A small network was shown many inputs. Here are its activations along a few directions, one row for each input.
Each table varies a few parts of the input and shows all the possible inputs, shuffled.
Descriptions start from the smaller parts, as in this example, which fits no table here: one of 8 places around a ring, together with either a single point or (one of 2 separate values, together with one of 4 places along a line) or one of 11 places along a line.
Shared parts are said once, and a part with two or three values counts as separate values.

Table:
x1: [ 28 -17  -8  43  -1   1   7 -14   9 -15   4   0 -11  12   9  13  -9  20]
x2: [ -5 -10  -3 -23  -3  -2 -32 -11   2 -24  -9 -19  -2 -27   5 -21 -18 -25]
x3: [  6   1  14  31   6   5  29   4  10  -1 -24  10 -11   5   0  -4  33  -6]
x4: [ 19 -22  16 -24 -20 -17  15  -7 -21 -27 -26 -14 -10 -16  23 -36   9  -5]
x5: [ 12   2 -47  15  22  -7 -51 -13   6 -14  -3  -1   0 -24 -10  12 -47  -2]
x6: [  7 -21  36 -13 -16  13  48 -14 -15  -8 -24 -22   3  -2  11 -25  34  -9]
x7: [ -5  27 -28  58  30 -13 -15   2  13  15  -7  19  -5   0 -27  11  10  -9]
x8: [  0   3 -11  48  15   4  11  -1  14  12  -4   9  -9   5 -17  12  19   5]
x9: [-15  15   7  17  15   5  10   5  11  12 -24   1  -4  -9 -13 -23  35 -34]
x10: [ 29  47  51 -53 -24 -39   8  53 -32  35   5  66  -6  34  12  45 -21  16]
x11: [ 14 -31  33  -1 -22  19  35 -10   1 -12  -9 -18 -12  -3  21 -22  13  -3]
x12: [ 18 -12  10 -18  -7  -9 -12  -7 -10 -21 -33  -8 -10 -29   7 -21 -17 -28]
x13: [ 27  -8 -28  17   2 -30  -9  -8 -15 -28 -14   6  -8  -7  13   0 -15  19]
x14: [ -26   33   55 -100  -42   -8   -7   47  -15   46   34   31   13   25
    7   30  -16   11]
x15: [ -9 -21  -5 -32 -10  -3  -1 -10 -12 -24  -6 -26   0 -18  21 -34   1  -3]
x16: [-14 -25 -10   4  -1  31   0 -14  19 -14  31 -28  12   4   5  -6 -11   9]
x17: [-30 -14  -6  -7  -4  20  13 -16  -7  -6  25 -33  14   3 -11  -8  12   7]
x18: [-18 -25  19 -19  -8  27  33 -18  -5  -6   1 -35  15   1   7 -24  28  -9]
x19: [-12 -14 -32 -21   2  -2 -20 -10  -3 -29  11 -24  11 -13   8 -17 -15   9]
x20: [-25  26 -46  50  38   0 -29  -4  22  19  11   8   4  -5 -31   9   1  -5]
x21: [  3  48  12 -45 -20 -21 -37  42 -17  55  48  55   4  34  -7  61 -34  37]
x22: [  5  39  67 -88 -39 -21  13  53 -26  35   9  48   6  25  15  27 -13   7]
x23: [  5 -17 -27  34   6  19  -4 -18  16  -9  25 -11   1   5   3  11 -20  21]
x24: [-11  -3 -29 -12   9  -2 -47 -10   5 -21   8 -17   2 -25 -10  -6 -35 -11]
x25: [-41  15 -33  20  35  16 -21  -2  26  19  15 -10  17  -4 -31  -7   9 -20]
x26: [ 13  -5  -3  31  -5 -10  22 -18 -18  -6  -2  -4  -9  10  -8  11  17  17]
x27: [-21  43  22 -84 -24  -4 -28  48  -8  46  47  32  20  27  -2  43 -29  25]
x28: [-11 -32  17  -7 -11  33  19 -14  15 -15  13 -29   8   2  21 -21   5  -4]
x29: [-34 -14  13  -2  10  36  22  -2  27   6   0 -18  13  -1   0 -22  36 -19]
x30: [-37  -4 -12  10  15  28  -1  -3  32   0  24 -14  16   3 -14  -6  24  -4]
x31: [  7  17  -2  43  22  -9   4   3  11  16 -29  13  -9   0 -20  -3  24 -27]
x32: [ 40 -20   2   2 -10 -30  11  -8 -22 -22 -33  -2 -17 -10  20 -16  -3   5]
x33: [ 39  -7  -4   9   1 -24 -18  -6 -11 -18 -37   5 -21 -26   4  -4 -26 -17]
x34: [ 10 -10 -48   7  12 -11 -23 -14  -5 -19   2  -9   3 -13   6   1 -25  19]
x35: [ -8  -9 -24  22   5  10  11 -22 -10   4  15 -19   4   3 -14  11   3  18]
x36: [ 30  52  25 -32 -14 -37 -19  49 -25  45  22  70  -3  39   3  61 -27  32]
x37: [-27   4 -23  41  17  15  -4  -6  21   8  22   2   4   5 -21  10  11   7]
x38: [ 32   5 -31  25  12 -26 -39  -6  -2 -22 -20  11 -12 -22  -2  11 -35  -2]
x39: [ 23 -13  17  12  -6  -3  45 -14 -21  -7 -30  -8  -9   4   9  -5  22   3]
x40: [-14  -6  32   5  -2  22  35   3  14  -4 -19  -3   1   1   4 -23  43 -18]
x41: [-39   7  -6  10  25  19  -2  -1  22  17  -3 -11  13  -4 -16 -23  24 -36]
x42: [ 35 -24  19  26 -12   2  27 -10   3 -19 -15  -3 -16  10  21  -3   2   8]
The inputs of x32 and x15 match in every part but one. If x10 is changed in the same way as x32 into x15, which row does it become?
Answer: x14
The inputs of x27 and x36 match in every part but one. If x19 is changed in the same way as x27 into x36, which row does it become?
Answer: x13
What is each input in this table made of?
Answer: one of 6 places around a ring, together with either a single point or one of 6 places along a line
List by row number the other rows that have the place on the ring of 6 in common with x4.
Answer: x6, x9, x11, x12, x22, x40
Change only the place on the ring of 6 in x8. List by row number the other rows that result.
Answer: x3, x29, x30, x37, x40
Change only the place on the ring of 6 in x23. List by row number the other rows that result.
Answer: x1, x11, x16, x28, x42

Table:
x43: [-25  43  15 -91 -16 -16 -34  50 -12  39  41  31  12  10   0  29 -37  11]
x44: [ -9 -32 -81  84  37  16 -31 -53  19 -36  14 -41  -1 -22 -18  -8 -21   7]
x45: [-17  48  15 -93 -13 -24 -39  48 -18  36  19  34  16   8  -4  26 -35  -1]
x46: [ 20  30  25 -48 -28 -36  21  30 -48  30   2  36   2  30   6  33   2  35]
x47: [-20  42  17 -95 -17 -22 -40  49 -16  37  29  32  17  10  -1  28 -32   7]
x48: [ 12  32  41 -31 -25   2 -10  42   4  42  45  51   5  39   1  62 -32  27]
x49: [ 27  36  30 -38 -21 -45  20  33 -45  23  -6  47  -8  26   7  40  -6  27]
x50: [ -4  -8  14  26  16  11  19 -19  10 -17 -47 -23  -4 -26  -8 -44  39 -52]
x51: [-12 -32 -76  80  36  25 -28 -54  24 -41  22 -46   8 -17 -22  -2 -20  13]
x52: [ 21 -56  24 -13 -24  10  34 -27  -4 -48 -34 -40 -12 -23  35 -54  21 -10]
x53: [-27  35  18 -94 -19  -3 -29  44 -16  41  45  24  24  20   3  29 -32  18]
x54: [-20 -20  14  23   4  21  26 -25  12 -13 -27 -31  -4 -20 -10 -43  50 -36]
x55: [ -6 -27 -87  80  37   5 -35 -50  18 -30   4 -40  -7 -31 -22 -13 -22   4]
x56: [-25 -24  12  27   4  29  35 -28  16  -7 -19 -39  -5 -16  -8 -43  46 -32]
x57: [-20 -10 -42  62  36   9  -1 -18  28  -8 -13 -16  -2 -15 -19 -27  38 -13]
x58: [ 33  37  33 -41 -17 -48  15  33 -49  28 -15  46   1  26   9  34  -7  18]
x59: [ 21  41  37 -31 -26 -21 -28  48  -3  46  18  62  -7  30   0  54 -30  18]
x60: [-24 -15 -44  66  36  17   8 -22  32   0  -5 -24  -2 -11 -17 -26  33  -9]
x61: [  7 -65  28  -7 -29  37  49 -33   6 -52  -4 -55   3  -3  38 -40  16   2]
x62: [ 12  22  32 -51 -30 -13  31  22 -40  32  24  30  13  39  10  43   0  47]
x63: [ 16 -11 -83  77  47 -12 -52 -41  13 -41 -23 -23  -6 -41 -19 -13 -25 -17]
x64: [ 32  53  41 -21 -14 -34 -31  53  -3  38   9  76 -14  24   2  54 -42   1]
x65: [-26 -21 -39  70  35  28  11 -26  33  -7   5 -24   4  -1 -12 -21  33  -6]
x66: [  0 -22 -85  75  36  -3 -45 -47  15 -38  -4 -33  -6 -35 -23 -13 -18   0]
x67: [ 15 -63  23  -8 -26  18  44 -30  -1 -41 -26 -48 -12 -19  37 -53  17  -7]
x68: [  7 -19 -86  80  44  -6 -44 -46  15 -42 -18 -30  -8 -38 -23  -9 -23  -8]
x69: [-27 -30  15  31   4  40  37 -31  17 -14  -9 -40   0  -7  -3 -37  46 -27]
x70: [-12  -7 -43  67  43   6  -1 -17  28 -11 -27 -12  -3 -19 -20 -22  31 -21]
x71: [-30 -29  16  28   1  48  39 -33  24 -19   1 -46  10  -1  -8 -29  45 -22]
x72: [-13 -16  13  28  12  18  28 -24  11 -18 -41 -28  -6 -23 -11 -39  43 -45]
x73: [ 39 -42  26  -9 -11   1  26 -22  -7 -52 -57 -30 -14 -31  37 -54  11 -30]
x74: [ 15  30  27 -43 -28 -32  25  30 -43  34  11  38  -5  31   9  36  -3  40]
x75: [-28 -21 -37  66  33  36  12 -28  39 -13  14 -30  13   4 -17 -14  33   0]
x76: [ 11 -67  28  -5 -26  29  47 -31   0 -47 -15 -49  -6  -9  42 -48  18  -3]
x77: [-13  58  16 -89  -8 -32 -47  51 -18  33  19  46  11   4  -1  23 -42  -8]
x78: [ 25  44  36 -26 -20 -25 -24  48  -5  41  11  64  -8  29  -4  53 -34   8]
x79: [-28  38  21 -92 -18   1 -28  43  -7  33  58  29  24  17   1  39 -36  21]
x80: [ 29 -52  23  -8 -16   7  34 -27  -5 -53 -50 -36 -15 -28  35 -50  15 -20]
x81: [ 14  27  31 -43 -28 -23  26  27 -43  31  18  38  -1  37  13  40  -3  46]
x82: [ 14  38  32 -30 -24 -13 -16  47  -2  49  29  52  -5  34  -2  49 -31  20]
x83: [ -3   2 -42  66  46  -1  -9 -12  26 -11 -33  -6  -1 -21 -17 -27  28 -29]
x84: [ 15  33  40 -28 -23  -6 -14  45  -1  45  35  53  -3  39   4  57 -32  24]
The inputs of x56 and x54 match in every part but one. If x55 is changed in the same way as x56 into x54, which row does it become?
Answer: x66
The inputs of x61 and x67 match in every part but one. If x75 is changed in the same way as x61 into x67, which row does it become?
Answer: x60
What is each input in this table made of?
Answer: one of 6 places along a line, together with either one of 3 separate values or one of 4 places along a line
Start at x76 and move only the place on the line of 4, one step at a time. The first step leads to x69. Which rows follow, in order?
Answer: x65, x44
Change only the choice among 3 separate values in x43. List by row number the other rows that result.
Answer: x74, x82
List by row number the other rows that have the place on the line of 6 in common with x83.
Answer: x50, x58, x63, x64, x73, x77
